Each row below holds a small network's activations on one input, seen along a few directions.
Each table varies a few parts of the input and shows all the possible inputs, shuffled.
A made-up example of a description, with smaller parts first: one of 5 places around a ring, together with either a single point or one of 11 places along a line or (one of 3 separate values, together with one of 6 places along a line).
Shared parts are said once, and a part with two or three values counts as separate values.
(in the rows, 128 means zero)

Other details of the inputs shift rows strongly along three fixed directions, in all tables alike. That doesn't count.

A family of inputs:
r1: [ 83 118 125 161  96 115 142 157 124 105  94 118 164]
r2: [137 115 143 149 133 175 114  89 122 100 153  65  69]
r3: [ 80  89  61 122 110 145 169 137 132  85 111 129  86]
r4: [148 115 126 134 163 168 136  83 128 125 147 106  72]
r5: [ 95 107 123 127  66 136 151 139 139 114 106 121 189]
r6: [154 103 132 104 146 180 130  96 127 133 152 111  75]
r7: [168 108 130 106 136 187 132 107 109 123 164 104  67]
r8: [180 100 182 194 121 128  49 125  92 167  84 132 238]
r9: [ 79 222 168  93 123  70 156 169 169 115 146 185 160]
r10: [166 109 129 106 147 180 129 102 116 127 154 109  92]
r11: [169  96 161 163 101 128  32  87  93 204  82 120 235]
r12: [167 119 148 136 157 153 145  80 100  76 148 116  58]
r13: [ 59 214 129 110 137  59 130 171 170 148 163 173 161]
r14: [113  75  89 136  73 117 113 146  90 187  33 166 227]
r15: [172  97 140 130 164 171 123 121 139 100 148 117  48]
r16: [198 109 142 191 151  91  51 111  68 193 100 146 251]
r17: [170  96 139 127 165 159 121 123 123  97 156 124  69]
r18: [122 214 160  99 174 127 132 102 167 145 221 124  65]
r19: [182 108 154 204  98 137  72  84  93 171 101 129 243]
r20: [109 110  97 103  95 116 149 164 107 140 102 120 172]
r21: [ 69 161  96 119  97  88 149 155 136 158 104 161 157]
r22: [151 135 159 161 124 128  66  80 118 162 136 102 146]
r23: [166 117 115 133 157 174 137  91 114 110 158 105  63]
r24: [178  93 127 173 117 161 113  73  75 126  87 147 160]
r25: [ 82 195 123  76 130  93 170 197 175  96 149 139  88]
r26: [116 203 193  82 123 122 115  99 182 143 219 104  89]
r27: [170 101 143 136 148 167 118 131 129 113 145 123  55]
r28: [160 110 132 147 158 149 126 103 122 129 137 123  74]
r29: [ 78 124 114 153  88 126 141 143 121 111 101 113 175]
r30: [176 133 138 116 150 150  81 101 109 157 147 124 166]
r31: [106 100  67 122 123 133 183 156 131  71  85 115  80]
r32: [159 114 115 138 155 177 129  91 125 115 156 107  61]
r33: [174 136 147 167 146 134  87 114 109 167 137 140 129]
r34: [108  79  86 109 122 137 181 171 137  72  90 132  78]
r35: [ 91 106  95 140 120 100 140 146 124 130  95 158 142]
r36: [180 142 137 154 167 126  86 108 109 142 141 130 144]
r37: [138 223 163  65 170 136 126 121 168 140 217 112 101]
r38: [ 89  83  74  93 103 162 175 147 139  97  99 122  93]
r39: [169 113 127 143 164 158 136 109 116 108 149 113  63]
r40: [170 132 149 128 131 157  82 108 110 181 145 134 150]
r41: [ 54 191 130  99  83  92 186 135 194  96 169 121 105]
r42: [109 138  77 126 102 116 146 149 116 127  89 134 148]
r43: [158  99 154 152 123 150 125  85 137 104 146  90  49]
r44: [103 122 116 108  87 133 156 128 114 115  88 160 174]
r45: [ 74 208 150  89 140  59 137 181 183 156 145 175 157]
r46: [172 113 133 144 152 144 136 123 102 111 157  93  70]
r47: [104  99 131 133  80  96 131 148 152 118  78 134 140]
r48: [164  91 148 127 173 168 134 111 142 104 139 110  50]
r49: [ 79  73  78  89 104 153 171 138 131  99 109 128  92]
r50: [161 128 184 158 139 133  65 120 126 142 126 103 146]
r51: [163  90 127 103 151 171 132 105 108 106 178  84  86]
r52: [182 155 127 145 157 138  92  96 111 156 133 123 155]
r53: [ 83 163 103 128 108  78 153 179 128 141 104 164 159]
r54: [182 128 149 124 148 132  90 110  99 178 142 114 194]
r55: [100 113  89 142 118 111 146 154 131 123  86 149 136]
r56: [178 130 177 175 117 122 100  85 132 147 140 120 149]
r57: [137 239 193 129 167  82  88 126 150 199 202 158 138]
r58: [172 149 154 146 145 126  99  68  86 138 134 142 162]
r59: [ 97 106  90 100 105 126 139 146 117 132 106 147 170]
r60: [ 90  86  62 116 116 128 182 145 117  75 120 103  99]
r61: [ 92  84  71 126 122 132 179 152 121  71 107 130  77]
r62: [144 103 124 134 164 172 130  79 125 114 163 106  61]
r63: [156 222 169 157 140  81  43 116 118 242 151 176 245]
r64: [117  44  83 146  90 124 145 168 107 124  31 156 141]
r65: [ 80 109 125 123  81 143 139 150 125 114 104 108 179]
r66: [126 244 186 119 167  95  92 108 154 203 203 147 152]
r67: [102  87  74 124 123 119 190 162 121  74  99 103  89]
r68: [124  70  58 156  93 124 151 162  91 108  30 135 146]
r69: [180  99 145 129 152 147 130 139 112 106 151  99  72]
r70: [ 56 183 143  69  76 104 182 141 198 102 174 119 115]
r71: [172  95 141 128 164 136 118 132 116 102 157 106  97]
r72: [124 120  99 117 125 104 139 173 137 113  74 146 156]
r73: [163  97 151 132 157 163 129 122 132 118 137 117  56]
r74: [ 65 196 145  90 139  60 133 180 179 144 155 177 151]
r75: [135 204 215 116 146 127 131 131 188 102 231 109  89]
r76: [117 200 206 101 154 110 100 127 186 123 211 100  60]
r77: [ 55 220 147 105  90  58 135 137 184 150 157 140 157]
r78: [152 129 172 138 124 156  67  96 114 160 137  90 166]
r79: [129  89  76 127  77 122 116 155  88 163  32 150 232]
r80: [ 83 215 137  85 144  58 127 189 175 131 151 166 170]
r81: [118  99 103 118 124  96 153 178 126 109  87 130 153]
r82: [155 117 154 123 155 152  85  89 116 174 147 131 160]
r83: [180 138 134 149 156 126  99 101  99 160 147 110 164]
r84: [ 67 228 110  91 133  69 138 158 163 138 162 153 169]
r85: [ 92 108 105 105  99 131 146 144 126 153  87 140 155]
r86: [150 103 137 105 155 182 134  92 132 132 148 103  81]
r87: [169 121 153 147 148 169 149  85 110  80 149 125  56]
r88: [ 79 205 173 103  94  58 146 164 200 128 156 152 162]
r89: [ 93 108  99 139 128 109 156 144 134 128  78 143 137]
r90: [155 108 139 148 156 159 136 106 121 124 142 111  54]
r91: [162  92 138 132 161 163 112 123 134 101 154 126  64]
r92: [ 64 197 105  85 119  86 184 172 153 112 174 116 103]
r93: [ 95 102  66 121  99 144 183 147 115  93 103 123  80]
r94: [134  75  93 155  91 100 118 178  93 153  27 174 212]
r95: [156 128 170 170 133 119  68  95 120 157 129 105 135]
r96: [ 81  77  73  93 103 159 165 145 134  92 112 127  97]
r97: [164  72 108 167 136 152  94  83  88 154 104 136 145]
r98: [173 135 165 118 137 140  97  75  89 144 135 138 170]
r99: [106  86 107 106 113 126 188 143 119  47  84 139  86]
r100: [ 96  94 112 125 130 106 136 158 141 123  84 156 150]
r101: [ 85  62  88 169  79 124 137 151 107  99  34 105 151]
r102: [ 87  91  60 118 113 141 177 137 120  80 112 126  90]
r103: [187 103 166 213 107 124  73  99  95 167  93 134 237]
r104: [ 53 206 138 107 147  60 142 160 173 149 157 165 154]
Each input here is: one of 4 places along a line, together with either one of 2 separate values or one of 6 places around a ring or (one of 3 separate values, together with one of 6 places along a line).
Changing only the place on the line of 4 turns r64 into r21. The same change can be made to r47. Which row results? -> r77
Changing only the place on the line of 4 turns r86 into r4. The same change can be made to r10. Which row results? -> r23
Changing only the place on the line of 4 turns r104 into r100. The same change can be made to r13. Which row results? -> r91
Which other rows does r52 become when the choice among 3 separate values takes its other values? List them by row number. -> r42, r84
Which other rows does r99 become when the choice among 2 separate values takes its other values? List them by row number. -> r9
Which other rows does r56 become when the place on the line of 4 takes its other values? List them by row number. -> r41, r70, r88
A walk changes only the place on the line of 6. It starts at r90 and steps to r57. List the rest of the walk in order. -> r33, r53, r68, r46

A family of inputs:
r105: [170 158 180 151 145 133 101  93 130 146 166 122 132]
r106: [ 86 145 125 127  99  81 129 145 142 139 106 142 189]
r107: [ 93 154 139 119 126 115 153 133 159 101 157 111 105]
r108: [132  32  87 150 100 175 142 109  89 101  67 110 103]
r109: [148 110 147 164 107 107  78 114 112 178  91 149 208]
r110: [ 91 151 144 120 121 119 150 138 163 111 156 121  95]
r111: [101 204 159  94 138 108 111 127 164 158 187 141 141]
r112: [ 97 107 105 122  90 120 166 139 136  99  98 130 119]
r113: [184 146 166 122 192 127  92 121 126 158 151 151 116]
r114: [ 87 136 135 132  91  94 124 166 146 133  98 136 170]
r115: [183 159 148 133 186 123  89 118 123 167 154 142 109]
r116: [ 91 153 126  98 125 138 148 139 156 129 162 119  97]
r117: [170 109 112 150 171 152 129 124 101 109 142 133  78]
r118: [159 112 156 150 129 147 104 113 124 112 135  94 117]
r119: [ 78  90  82 113 101 142 180 135 123  75 100 105  92]
r120: [156 113 134 137 127 158 126  95 102 122 128 115 111]
r121: [104 128  99 120 141  91 143 177 128 124  95 180 170]
r122: [160 107 127 124 130 171 128  93 116 112 142 111  94]
r123: [112 168 102 116 159 104 154 148 142 122 153 138  76]
r124: [ 94 140 102 115  95 113 145 151 129 147  97 145 182]
r125: [152 101 125 125 137 167 121  92 119 110 145  99  98]
r126: [ 93 156 122  97 129 134 152 135 152 118 162 109 106]
r127: [162 124 154 167 103 110  82 127 108 163  85 139 214]
r128: [168  69  96 126 129 142 125 138  85 139  96 127 150]
What is each input in this table made of? -> either a single point or one of 5 places around a ring or (one of 3 separate values, together with one of 6 places along a line)
Which other rows does r108 become when the choice among 3 separate values takes its other values? List them by row number. -> r119, r120
List by row number the other inputs of the same sort as r113. -> r115, r117, r121, r123

A family of inputs:
r129: [135 179 121 136 177 146 160 111 116  78 172  94  59]
r130: [124  58 120 113 129 202 164 121 132  78 153  76  42]
r131: [ 68  99  86 103  79 131 162 177 141 106 100 115 141]
r132: [ 77 105 107 131  81 110 174 192 143 103  81 121 123]
r133: [168 155 155 123 129 118  77 101 126 173 144 123 202]
r134: [197  47 129 197 111 166 114  72  84 126  84 107 112]
r135: [ 64  91 112 132  96 111 170 184 148  92  87 129 137]
r136: [189  46 111 168 103 186 117  60  79 144  93 101 123]
r137: [130 135 118  83 185 147 131 139 143 130 176 115  40]
r138: [130 105  66 134 145  91 109 156 100 178  85 153 192]
r139: [201  38 110 129 159 185  96 101  82 148  64 134 118]
r140: [193  46 124 194 114 162 101  72  90 112  91 108 120]
r141: [ 59 119  93  97  74 120 177 187 145 125  98 120 142]
r142: [157 150 186 159 143 114  73 120 135 158 133 145 197]
r143: [148  84 130 132 119 181 162 129 140  61 131  86  24]
r144: [123 132 150  95 145 176 140 112 157  96 187 100  72]
r145: [162 153 181 162 133 107  67 140 130 168 141 130 189]
r146: [124 141 129 106 126 159 146  86 147 102 191  95  59]
r147: [113 174 109 112 148  94 170 170 137 116 134 184 113]
r148: [138 159 174 179 140 108  73  93 128 174 130 148 179]
r149: [141 202 199 114 152 106  97 116 146 121 211 116 101]
r150: [ 92 118  54  95 115 122 192 171 117 112  92 178 128]
r151: [ 89 109  98 120  82  98 183 168 146  91  73 121 128]
r152: [118 128 154  89 143 164 144  99 130  94 192  96  65]
r153: [ 98 142 109 122 153  65 115 188 138 158  90 167 158]
r154: [ 62  96 110 119  92 100 171 160 129  78  85 136 134]
r155: [166 149 183 153 148  98  84 108 133 159 134 137 197]
r156: [ 92 136 121 101 108 102 139 136 144 140 111 136 197]
r157: [156  84  79 140 175 157 177 139 109  66 146 127  12]
r158: [207  43 117 149 113 185 112  79  84 136  87  90 130]
r159: [156 204 192 114 159 106 105 116 169 124 208 110 106]
r160: [201  47 134 181 119 176  84 105  98 105  86 107 129]
r161: [ 74 157 103 126  89 107 119 128 140 154 110 142 175]
r162: [135 234 140 110 185 137 128  97 116 138 212 107 118]
r163: [136 107 120 130 143  93 107 161 116 156  45 177 180]
r164: [181  55 121 201 116 169  85  78  91 120  80 109 112]
r165: [102 159 107  71 140 121 160 159 147 127 136 179 117]
r166: [144 168 152 151 118 129  78  87 116 202 134 133 177]
r167: [ 86 157 119  87 104 128 140 154 162 110 146 123 133]
r168: [184 157 163 140 168 105  84 130 117 172 122 193 175]
r169: [136 106  82 159 152  70 108 166 106 161  73 158 181]
r170: [ 60 121  90 145  76 107 172 153 143 105  72 132 109]
r171: [122 136 157 135 146 142 154  92 156  86 183 107  51]
r172: [ 89 160 124  88 100 130 153 154 158 124 140 122 125]
r173: [164 159 185 152 125  98  80 117 105 169 132 136 180]
r174: [ 63 148 113 127 101 111 128 122 141 155 110 147 178]
r175: [138 202 187  87 142 130 112 104 135 152 216 108 103]
r176: [ 67 149 119 103 110 117 164 115 155 121 152 130 130]
r177: [106 154  73 116 145  87 143 168 111 160 122 182 176]
r178: [134 198 181  86 146 129  99 104 139 137 221 109 111]
What is each input in this table made of? -> one of 2 separate values, together with either a single point or one of 6 places around a ring or (one of 3 separate values, together with one of 6 places along a line)
Changing only the choice among 2 separate values turns r159 into r133. The same change can be made to r163. Which row results? -> r139
Changing only the choice among 2 separate values turns r132 into r141. The same change can be made to r153. Which row results? -> r137
Which other rows does r170 become when the choice among 2 separate values takes its other values? List them by row number. -> r166
Which other rows does r172 become when the choice among 2 separate values takes its other values? List them by row number. -> r143
